A small network was shown many inputs. Here are its activations along a few directions, one row for each input.
In each table, some parts of the input vary, and every possible input appears once, in random order.
A made-up example of a description, with smaller parts first: one of 6 places along a line, together with either a single point or one of 11 places along a line or (one of 2 separate values, together with one of 8 places around a ring).
Shared parts are said once, and a part with two or three values counts as separate values.
In the rows, 128 means zero.

Other details of the inputs vary at random and push rows far along two fixed directions, the same in every table; ignore that.

Rows:
x1: [127 124 121 128 128 134 126 127 126 132 125 128 122 117]
x2: [ 99 125 127 137 143 115 129 130 137 149 103 124 125 125]
x3: [129 122 120 121 131 132 124 125 129 129 123 128 122 120]
x4: [128 121 124 126 121 134 136 129 122 133 126 121 125 121]
x5: [128 124 120 124 130 133 124 126 129 131 122 129 122 120]
x6: [172 127 208 158 126 110 129 141 180 104 140 163 166 161]
x7: [100 124 126 140 144 110 130 129 133 149 108 120 131 130]
x8: [129 123 120 119 132 129 122 125 128 131 121 133 122 121]
x9: [130 120 120 131 129 131 126 127 122 134 128 123 126 122]
x10: [131 119 120 124 132 128 124 124 125 132 127 123 127 124]
x11: [127 121 122 119 124 133 130 126 125 133 122 125 126 126]
x12: [129 123 120 123 130 132 124 126 129 130 123 128 122 120]
x13: [131 120 121 131 129 131 130 127 121 133 130 120 126 119]
x14: [130 121 118 129 130 131 124 125 125 134 124 125 127 125]
x15: [127 120 124 121 123 132 133 128 123 132 126 123 125 123]
x16: [131 119 119 125 131 129 124 124 125 133 126 123 127 124]
x17: [131 120 119 126 131 130 124 124 125 133 125 124 127 124]
x18: [131 121 120 134 128 132 130 127 121 134 129 121 127 120]
x19: [126 122 123 125 121 134 132 128 123 134 124 124 125 124]
x20: [131 121 119 125 131 127 122 124 123 136 122 129 127 126]
x21: [130 119 121 129 129 130 126 126 122 134 129 122 126 121]
x22: [130 118 122 127 130 129 126 126 122 132 130 121 126 121]
x23: [127 122 121 118 124 130 128 126 124 135 119 130 126 128]
x24: [128 121 124 124 122 134 136 128 122 132 127 121 125 121]
x25: [129 123 122 128 128 134 130 128 125 129 127 124 122 115]
x26: [127 120 124 122 122 133 133 128 123 133 125 123 125 123]
x27: [ 99 119 129 131 136 114 135 131 134 152 101 120 128 129]
x28: [128 121 122 115 125 129 128 125 124 134 121 129 125 127]
x29: [128 125 121 131 127 135 129 128 125 131 125 126 122 115]
x30: [128 124 119 125 129 134 124 126 129 132 121 129 122 121]
x31: [128 126 119 124 130 132 121 126 128 134 119 135 122 122]
x32: [131 120 121 133 128 131 130 127 121 133 129 120 127 119]
x33: [167 129 208 151 119 115 137 142 180 101 140 157 163 161]
x34: [128 123 122 127 128 133 126 127 126 131 125 127 121 117]
x35: [130 122 123 126 129 133 130 128 125 129 128 124 121 115]
x36: [129 123 122 129 128 134 130 128 125 130 127 125 122 115]
x37: [128 120 122 118 124 132 130 126 125 132 123 124 125 126]
x38: [127 119 125 120 123 132 133 127 123 132 127 122 125 123]
x39: [128 120 123 114 126 128 128 125 124 133 121 129 125 127]
x40: [130 121 119 128 130 130 124 125 125 134 125 124 127 125]
x41: [127 122 121 122 123 134 130 127 126 134 121 126 126 127]
x42: [ 71 241 104 133 136 107 121 128  90  74 190 119 127 182]
x43: [130 119 121 128 130 129 126 126 122 133 129 122 126 121]
x44: [128 125 119 122 130 131 121 126 128 134 119 134 122 122]
x45: [ 71 251 111 125 139 103 117 128  99  65 188 131 126 187]
x46: [129 125 120 121 131 130 122 125 128 133 120 134 122 122]
x47: [168 129 210 156 117 117 137 143 182 102 138 160 165 162]
x48: [131 121 119 124 132 127 122 124 123 135 123 129 127 126]
x49: [ 72 240 114 127 129 108 128 130  96  71 188 122 128 185]
x50: [169 129 212 153 119 113 135 143 182 103 136 165 166 164]
x51: [128 125 119 126 129 134 123 126 129 132 121 130 123 121]
x52: [172 128 208 162 125 112 129 142 181 106 137 165 167 161]
x53: [128 122 122 124 129 132 126 127 126 130 127 126 121 117]
x54: [132 119 122 129 130 130 130 127 121 131 132 119 126 118]
x55: [127 123 121 119 124 131 128 126 124 136 118 131 126 128]
x56: [127 124 121 129 127 134 126 128 126 133 124 128 122 118]
x57: [131 120 120 121 133 125 122 123 123 134 125 128 127 125]
x58: [128 120 124 123 122 133 137 128 122 131 128 120 125 121]
x59: [131 119 121 130 129 130 130 127 121 132 131 119 126 119]
x60: [128 122 122 126 129 133 126 127 126 130 126 127 121 117]
x61: [129 120 125 122 123 133 137 128 121 131 128 120 125 120]
x62: [128 122 123 127 121 135 136 129 122 133 125 122 125 122]
x63: [129 124 122 130 127 135 130 128 125 131 126 125 122 115]
Each input here is: one of 3 separate values, together with either a single point or (one of 4 places along a line, together with one of 5 places along a line).
Q: The inputs of x14 and x51 match in every part but the choice among 3 separate values. If x59 is changed in the same way as x14 into x51, which row does it become?
A: x25
Q: The inputs of x10 and x33 match in every part but the choice among 3 separate values. If x54 is changed in the same way as x10 into x33, which row does it become?
A: x61
Q: Which other rows does x36 become when the choice among 3 separate values takes its other values? List them by row number.
A: x13, x24
Q: Which other rows does x49 become when the choice among 3 separate values takes its other values? List them by row number.
A: x1, x9
Q: Start at x57 and move only the place on the line of 5, one step at a time. The first step leads to x6. Which rows follow, in order?
A: x48, x20, x52

Rows:
x64: [117 170 169 145 124 110 142 140 142  97 154 133 149 167]
x65: [152 148 142 134 123 129 124 129 126  98 162 134 138 143]
x66: [136  85 110 116 133 139 120 123 133 159  93 131 113  94]
x67: [118  92  92 119 131 142 128 122 113 164  96 114 105  87]
x68: [ 95 149  87 122 138 122 123 120  95 134 134 109 116 128]
x69: [139 103 127 125 136 124 119 123 135 143 112 134 129 121]
x70: [230  39 219 147 100 146 143 141 195 134 110 163 162 112]
x71: [133  87 111 123 130 142 123 125 133 159  94 126 115  96]
x72: [119 173 167 143 123 110 137 139 142  99 152 141 148 170]
x73: [118 153  83 110 124 146 124 121  93 113 151 115 105 113]
x74: [124 153 139 139 135 114 121 129 134 114 140 134 140 153]
x75: [107 169 128 117 130 115 125 128 123 109 141 135 130 157]
x76: [ 81 142  64 113 140 128 125 117  80 143 132  91 105 115]
x77: [130  84 119 130 129 140 134 128 131 158  99 116 116  90]
x78: [122 173 163 138 125 111 132 135 145  96 148 144 148 172]
Q: The inputs of x69 and x75 match in every part but one. If x65 is changed in the same way as x69 into x75, which row does it become?
A: x70
Q: What is each input in this table made of?
A: one of 3 separate values, together with either a single point or one of 4 places along a line
Q: Which other rows does x64 become when the place on the line of 4 takes its other values? List them by row number.
A: x72, x75, x78
Q: Which other rows does x77 become when the choice among 3 separate values takes its other values? List them by row number.
A: x64, x76
Q: Which other rows does x74 become when the choice among 3 separate values takes its other values? List them by row number.
A: x71, x78
